Small tables with named rows and columns. After each table, cells are looked up by row and column.

nen:
         rup  rute
fiv      103   108
sobed    173   114
vep      119    97
bidu     118   110
gopuvad   82   109
kad       25    94
lateme    88   159
tanon     79   112
rebu      23    35
tuni     107   192
zogubun   64   107
naletem   65   105

What is the rup of zogubun in nen? 64
What is the rute of rebu in nen? 35
What is the rute of gopuvad in nen? 109
What is the rup of fiv in nen? 103
What is the rute of bidu in nen? 110
What is the rute of tanon in nen? 112
What is the rute of sobed in nen? 114
What is the rute of lateme in nen? 159
What is the rute of zogubun in nen? 107
What is the rute of naletem in nen? 105
What is the rup of sobed in nen? 173
What is the rup of bidu in nen? 118
What is the rup of tanon in nen? 79
What is the rute of fiv in nen? 108

gar:
	disotis	rifidob	sog	fivonos	mugiru	ral	fenopot	tatomes	laz
levut	19909	63978	62019	25387	70622	11509	35174	68552	47410
sonan	36324	62969	38651	68767	74083	14515	60401	57634	25912
guv	53791	47506	30964	59308	73488	16962	41738	24735	54405
zezi	13011	15011	27354	64868	44023	33933	19370	22608	32849
mopup	55645	41680	31093	49195	30462	61131	14756	75156	73937
perilam	12068	38659	31050	50441	24363	63249	34041	34902	52499
fil	27541	66635	35853	21487	59424	56563	53380	48282	69400
noz	11477	21156	32985	29630	63882	53621	71297	14887	46438
nur	14012	76297	55497	27231	26988	51083	32042	51033	9716
dazov	50955	45041	33226	71892	38116	32634	35474	58881	67061
matov	39420	53975	26959	38190	64996	32579	43487	21129	37624

What is the tatomes of guv in gar? 24735
What is the rifidob of sonan in gar? 62969
What is the ral of guv in gar? 16962
What is the fivonos of levut in gar? 25387
What is the laz of dazov in gar? 67061
What is the fivonos of zezi in gar? 64868
What is the disotis of noz in gar? 11477
What is the disotis of nur in gar? 14012
What is the tatomes of mopup in gar? 75156
What is the disotis of perilam in gar? 12068
What is the fenopot of dazov in gar? 35474
What is the fenopot of fil in gar? 53380
What is the disotis of matov in gar? 39420
What is the mugiru of mopup in gar? 30462
What is the mugiru of guv in gar? 73488
What is the mugiru of matov in gar? 64996
What is the sog of guv in gar? 30964
What is the mugiru of zezi in gar? 44023
What is the ral of levut in gar? 11509
What is the tatomes of nur in gar? 51033
Row with the largest mugiru: sonan

